A small network was trained on made-up records. Each row is its average activation on records with the value named, seen along a few directions.
Related values have similar rows: they may be neighbours, one step apart, or belong to one group.
(in the rows, 500 means zero)
Random noise pushes rows far along 8 fixed directions. That doesn't count. These rows show it; they differ only by the noise:
[630,378,748,397,547,537,461,662,385,296,556,574,641,605,427,569,481,397,416,375]
[689,367,513,536,580,479,420,492,655,402,380,351,671,537,554,472,559,394,439,479]
[526,441,751,314,608,448,375,425,452,553,669,379,558,632,402,524,547,655,540,548]
[668,648,427,592,384,534,685,667,489,312,389,591,722,395,502,438,471,264,456,311]
[445,342,578,425,653,465,511,467,604,513,467,376,584,592,593,556,498,475,522,634]
[608,627,393,350,573,562,611,456,606,348,393,386,781,403,435,310,529,337,472,515]
[575,675,655,369,342,492,668,555,324,522,490,503,664,355,351,385,400,595,645,520]
[444,600,305,360,623,599,555,461,591,290,463,660,497,588,509,575,512,261,353,542]
[798,436,528,782,384,416,400,415,676,616,235,345,625,341,586,263,713,614,464,332]
[591,290,647,567,347,527,565,551,468,514,100,620,485,328,575,426,448,578,504,594]


Values of S:
s5: [351,772,458,338,462,496,584,474,463,536,726,524,378,655,445,724,357,525,586,654]
s15: [834,692,542,647,103,407,294,582,266,494,526,609,330,527,313,699,335,670,644,517]
s16: [626,365,619,724,493,345,320,513,531,644,547,334,577,541,589,377,703,598,508,374]
s12: [589,620,328,371,479,581,416,483,447,305,575,623,383,487,314,563,370,364,405,490]
s3: [326,161,742,758,482,504,609,663,455,570,418,675,310,513,767,646,473,530,430,361]
s13: [376,519,396,488,422,535,561,551,402,556,487,610,354,471,515,629,317,514,589,690]
s7: [379,395,388,673,561,428,607,564,588,615,543,326,662,396,569,372,515,462,601,413]
s8: [532,498,616,418,456,529,421,507,433,469,429,519,440,530,444,523,461,555,469,601]
s11: [520,397,438,675,524,598,542,492,613,432,458,542,502,424,558,424,604,380,357,216]
s2: [620,387,547,522,370,558,407,551,417,481,415,551,382,438,460,561,365,566,508,558]
s1: [253,340,596,237,562,576,628,645,305,458,518,612,447,477,427,588,244,489,557,650]
s6: [384,268,669,424,726,535,350,480,488,527,552,482,449,582,557,436,689,589,389,476]
s9: [340,563,672,464,470,531,573,433,431,669,538,515,368,419,489,450,512,773,588,512]
s14: [453,627,318,639,282,555,588,505,377,521,366,783,415,231,455,274,527,530,492,415]
s10: [675,537,430,496,416,452,303,529,395,448,581,454,488,537,336,499,521,488,520,509]
s4: [447,167,790,562,558,433,474,562,476,641,426,328,511,545,638,515,504,645,580,534]
The values of S form a 4 by 4 grid.
Q: What is the length, in steps, of the shortest route from s7 to s15?
A: 4
A value of S combines one of 4 hidden first parts with one of 4 second parts; all combinations occur once.
Q: s13 and s2 share the first part; s13 and s1 share the second. Which value has the first part of s1 and the second part of s2?
A: s12
Q: s3 and s14 share the first part; s3 and s5 share the second. Which value has the first part of s5 and the second part of s14?
A: s16

Values of U:
u15: [417,482,421,862,461,381,493,512,689,626,446,535,338,633,794,625,684,491,482,437]
u9: [913,463,761,346,478,579,313,522,408,312,490,364,684,449,349,346,608,629,423,354]
u8: [523,491,543,676,489,362,501,610,514,548,718,436,522,666,568,837,321,440,568,372]
u6: [380,278,370,375,737,642,398,467,679,277,461,603,415,666,520,678,426,309,305,576]
u5: [687,121,541,728,421,535,264,640,531,431,364,531,325,516,648,675,478,484,423,472]
u7: [590,736,594,338,476,493,577,672,270,394,772,441,650,599,378,602,376,442,607,493]
u4: [492,674,143,580,517,453,477,302,660,627,441,312,471,399,504,314,581,536,563,611]
u11: [527,432,607,510,489,553,610,599,502,433,326,612,672,425,561,383,553,386,452,494]
u1: [551,397,526,562,520,425,581,544,660,502,500,247,558,634,640,727,306,393,631,669]
u2: [557,503,564,506,375,500,290,410,363,554,631,661,189,573,345,627,485,661,457,382]
u3: [367,385,723,476,634,516,604,472,468,672,642,382,630,391,467,223,663,651,501,277]
u14: [148,567,547,330,542,436,709,482,335,702,649,395,547,408,481,403,421,658,698,692]
u12: [577,702,384,520,504,606,525,512,576,266,497,716,503,564,435,522,621,297,211,180]
u10: [392,635,438,528,460,337,577,496,477,608,616,448,542,524,528,514,451,476,646,578]
u13: [217,739,292,563,585,456,763,533,532,575,564,628,561,479,651,516,487,338,561,535]
u16: [603,492,302,464,638,441,211,398,622,432,643,359,511,707,423,615,577,379,478,558]
The values of U form a ring.
Q: A walk along U starts at u15 and steps to its neighbour u11. Put u4, u14, u10, u13, u16 in the order it reaches them.
A: u13, u10, u16, u14, u4
Q: Name the neighbours of u3, in listed order.
A: u5, u2
Q: Name the neighbours of u1, in listed order.
A: u9, u12
